Look-ups in named tables: a row name and a column name give one cell, copied from the table.

topami:
|  | mekuze | gesiz | nilam | vib | togulo | bikup |
|---|---|---|---|---|---|---|
| vas | 49294 | 38319 | 58920 | 60882 | 55855 | 52104 |
| tolanef | 42151 | 63654 | 40983 | 38233 | 42909 | 44316 |
| tusi | 31861 | 43458 | 59663 | 60155 | 55626 | 42294 |
| katetu | 47754 | 39709 | 39240 | 39275 | 37571 | 49287 |
| kebe | 18867 | 76451 | 20373 | 13156 | 23505 | 28647 |
| lisopa | 60652 | 40893 | 45231 | 46369 | 44741 | 56725 |
| zama | 39947 | 44838 | 45597 | 45181 | 43600 | 45215 |
| gem | 61033 | 52014 | 58667 | 59762 | 59324 | 57224 |
| kol | 60757 | 60235 | 28760 | 26371 | 32854 | 53523 |

tusi, togulo -> 55626
zama, togulo -> 43600
kebe, bikup -> 28647
tusi, bikup -> 42294
zama, nilam -> 45597
kebe, togulo -> 23505
kol, gesiz -> 60235

bepovi:
         karelob  narugig  digu  san  vob  pegoti  munobes  situ  mekig  noz
resesuz       48      252   144  145   78     159       17    84    115  171
noge          51      228   143   96   34     179       28    57    125  171
poduzi        62      216   139  124   87     159       52    93    124  151
tif           35      215   159  104   77     134       65   114    127  132
mokev         57      226   149  117   92     137       56   104    147  172
vifam         58      235   149  101   87     177       37    78    129  170
siz           38      224   143  101   62     168       59   112    124  126
rofav         34      240   128   92   56     180       39    84    104  140
sube          45      196   152  105   74     133       50   122    134  120
vun           41      201   177  118   37     137       42    74    158  177
koz           64      181   150  117   72     151       62   102    147   83

koz, situ => 102
mokev, situ => 104
koz, mekig => 147
noge, narugig => 228
noge, pegoti => 179
mokev, noz => 172
koz, san => 117
Which row has the largest situ? sube

nulog =
|  | mazo | sal | lozi | vafigud | robus | bif | tidi |
|---|---|---|---|---|---|---|---|
| sep | 79 | 167 | 73 | 44 | 92 | 69 | 102 |
| nugipe | 88 | 173 | 78 | 43 | 93 | 83 | 99 |
| mipig | 61 | 12 | 105 | 98 | 15 | 48 | 73 |
| kiz | 84 | 191 | 69 | 34 | 103 | 79 | 104 |
| vezok | 84 | 210 | 62 | 27 | 113 | 73 | 112 |
| sutotu | 84 | 215 | 58 | 26 | 112 | 75 | 111 |
| fesusib | 67 | 65 | 91 | 80 | 43 | 55 | 83 |
| far | 85 | 163 | 84 | 44 | 88 | 86 | 97 |

robus of far is 88
robus of mipig is 15
tidi of mipig is 73
tidi of kiz is 104
bif of sutotu is 75
sal of vezok is 210
bif of fesusib is 55
vafigud of nugipe is 43
mazo of sep is 79
sal of nugipe is 173

guk:
        dudu    mur  pomavu  tinake   dena    tid  voriz
fut    48042  22510   27315   31253  58648  35532  39505
pila   45741  53730   58179   68060  33102  51439  35093
gil    51076  61374   27702   14694   9966  70391  45309
robi   47794  70514   55405   23928  11886  58907  52084
tuv    48493  32955   45099   69881  18094  19190  57743
fonor  51597  24278   43753   31026  62072  71722  52505
lub    53052  46987   54254   87556  51501  50229  48045
valu   47500  55099   45138    7713  60072  37370  36109
sesir  44042  44330   12077   62745  40635  42419  53902

What is the tid of lub in guk? 50229
What is the mur of pila in guk? 53730
What is the voriz of fonor in guk? 52505
What is the dudu of robi in guk? 47794
What is the tid of sesir in guk? 42419
What is the dudu of tuv in guk? 48493
What is the dudu of fonor in guk? 51597
What is the tid of gil in guk? 70391
What is the mur of tuv in guk? 32955
What is the voriz of fut in guk? 39505
What is the tinake of sesir in guk? 62745
What is the mur of fut in guk? 22510
What is the tid of fut in guk? 35532
What is the tid of tuv in guk? 19190
What is the dudu of lub in guk? 53052
What is the dena of tuv in guk? 18094
What is the dudu of sesir in guk? 44042
What is the tinake of pila in guk? 68060
Which row has the largest tinake? lub

belizo
fields: lun, getenup, patudim, zod, silazak, ratek, pudesag
nemit: [212, 55, 220, 245, 142, 162, 239]
tumek: [189, 58, 218, 227, 118, 113, 225]
fuvir: [161, 128, 186, 187, 146, 129, 196]
gofofa: [161, 209, 190, 115, 166, 185, 155]
kivo: [161, 209, 190, 115, 166, 185, 155]
gomored: [214, 59, 217, 250, 152, 178, 236]
nen: [158, 136, 185, 180, 149, 134, 192]
livumi: [167, 216, 196, 108, 166, 189, 156]
retez: [211, 53, 222, 241, 134, 152, 240]
pelusa: [155, 199, 185, 125, 165, 178, 155]
gid: [157, 202, 187, 121, 165, 181, 154]
fevet: [208, 50, 226, 234, 120, 133, 239]
zim: [149, 184, 181, 139, 164, 163, 161]

pudesag of nemit: 239
getenup of gofofa: 209
ratek of pelusa: 178
zod of fuvir: 187
pudesag of nen: 192
lun of nemit: 212
ratek of livumi: 189
lun of fevet: 208
getenup of retez: 53
Which row has the largest pudesag? retez

